These are the activations of a small neural network, seen along a few directions. Each row is one input.
Each table varies a few parts of the input and shows all the possible inputs, shuffled.
Descriptions start from the smaller parts, as in this example, which fits no table here: one of 4 places along a line, together with either a single point or one of 9 places along a line or (one of 2 separate values, together with one of 8 places around a ring).
Shared parts are said once, and a part with two or three values counts as separate values.

A family of inputs:
x1: [ 16  15  32  12 -38  -2  -6   6  21  25 -12]
x2: [ -9  21  26  31  23 -20  15  28 -16  -7 -12]
x3: [ -2  25  29  26 -12  -1   6  12  -7  13 -36]
x4: [-13 -26  19 -29   9  15  54 -72  33 -90  13]
x5: [ 11   2  34   2 -35 -29 -25  10  11   7  16]
x6: [ 19  -9 -28 -17 -24  -6 -35   9  -4  21  21]
x7: [-18  14  34   5  10 -30 -11  26  -3  -6  19]
x8: [ -8 -47 -34 -34  27  49  40 -77  18 -66  24]
x9: [ -8  -1 -32  16  36  -3   5  25 -24  13 -12]
x10: [-11   0 -27 -10  23  -9 -25  23 -13   9  20]
x11: [ 23   0 -25 -10 -23  20 -16   4   3  44  -8]
x12: [  0   8 -28   7   3  16  -3   6 -20  36 -34]
Question: The inputs of x5 and x6 match in every part but one. If x7 is changed in the same way as x5 into x6, which row does it become?
Answer: x10
Question: What is each input in this table made of?
Answer: one of 2 separate values, together with either a single point or one of 5 places around a ring
Question: Change only the choice among 2 separate values in x2. List by row number the other rows that result.
Answer: x9

A family of inputs:
x13: [ 41  22  21   1 -90 -32 -53  22   3  64 -21]
x14: [ 20   8 -82  11 -16   7 -59  48 -54  92 -36]
x15: [-25  16   5  60  75 -18  46  42 -34 -10 -38]
x16: [  6 -56 -93 -40  46  34  22 -53  -5 -56  36]
x17: [ 16 -54  16 -39 -34   7  22 -78  46 -78  52]
x18: [ -4  37 109  57  -7 -39  45  17  13 -42 -16]
x19: [ -1  52  92  27 -39 -66 -44  76   9  36   7]
x20: [ 35 -16   2 -33 -66  34 -18 -34  58  30  21]
x21: [-24  38 -11  37  41 -36 -45  92 -48  71  -5]
x22: [-35  -5  73 -21   1   9  46 -75  35 -96   4]
x23: [-53 -14 -36 -26  76  30  56 -45 -17 -70 -10]
x24: [ 23 -28 -96 -33  13  69 -18 -11  -6  60   6]
Question: What is each input in this table made of?
Answer: one of 2 separate values, together with one of 6 places around a ring
Question: The inputs of x21 and x24 match in every part but the place on the ring of 6. If x19 is changed in the same way as x21 into x24, which row does it become?
Answer: x20
Question: Change only the choice among 2 separate values in x22. List by row number the other rows that result.
Answer: x23

A family of inputs:
x25: [-28 -27 -31 -44  43  16   2 -32 -10 -43  42]
x26: [-42  16  48 -19  32   3  34 -27  12 -62  19]
x27: [ -6  34  25  50  -3 -23   9  43 -36  20 -54]
x28: [-23  12 -34 -12  24 -15 -47  51 -35  44  14]
x29: [-25   4  41   5  42  -1  49 -12  34 -62  22]
x30: [ 14   6 -53  17   6 -19 -11  41 -49  38 -30]
x31: [-18 -37 -66 -24  36  93  49 -62  14  11 -16]
x32: [ 14  20 -65  -5  27  71  -8  27  -7  88 -44]
x33: [ 29 -18 -13 -22 -36  -3 -35   2  32  13  49]
x34: [-14   4  26  14  10   1  60 -34  -4 -69 -31]
x35: [ 13 -46 -44   5  45  13  28 -30  -7 -42  21]
x36: [ -3  -2  34  31  33  -1  61 -27  14 -59   1]
x37: [  0   4 -39  10  30 -20 -27  64 -18  45  20]
x38: [-19 -29 -44 -36  28  10   7 -53 -20 -48   1]
x39: [-11 -38 -38 -20  53  10  16 -17  13 -43  43]
x40: [ 37  -1  65  27 -45 -20  13   0  34  -1   8]
x41: [-38  14  34 -12  17  -4  39 -45   2 -64 -22]
x42: [ 17  -7 -25 -37 -61  -4 -45 -33   6  12   6]
x43: [ 25   6  53  12 -65 -19  12 -11  22  -7 -26]
x44: [-15  15 -48  -4   9 -24 -39  31 -42  42 -25]
x45: [-18  32  40  46  24 -22 -10  68  -2  25  -1]
x46: [ 27  -1 -45  30  25 -20  -8  50 -35  47   0]
x47: [-33  42  33  30   3 -27 -22  35 -29  24 -50]
x48: [ 28 -15 -44 -33 -48  86 -11 -38  37  62 -14]
x49: [ 43 -18 -29 -12 -65   3 -24 -23   1   5  -1]
x50: [-38  40  47  23  18 -17 -30  54 -21  25 -10]
x51: [  3 -41 -50 -10  23  18  27 -38 -23 -56  -9]
x52: [ -4  15  80 -22 -41 -15 -17  -2  34   0  22]
x53: [  9  -8  -8 -46 -44   1 -50 -14  13  16  45]
x54: [ 53 -25 -20   2 -43   0 -21 -11  15  13  29]
x55: [  1  16  62 -13 -58 -24 -11 -21  27   0 -18]
x56: [ 17   6  75   3 -34 -21  -3  11  49   0  29]
x57: [  6  28  33  66  15 -25  11  52 -22  30 -20]
Question: What is each input in this table made of?
Answer: one of 3 separate values, together with either a single point or (one of 2 separate values, together with one of 5 places around a ring)
Question: The inputs of x35 and x46 match in every part but the choice among 3 separate values. If x51 is changed in the same way as x35 into x46, which row does it become?
Answer: x30
Question: Change only the choice among 2 separate values in x29. List by row number the other rows that result.
Answer: x39
Question: Change only the choice among 3 separate values in x42. List by row number the other rows that result.
Answer: x38, x44
Question: List by row number the other rows that have the choice among 3 separate values in common with x54.
Answer: x33, x40, x42, x43, x48, x49, x52, x53, x55, x56
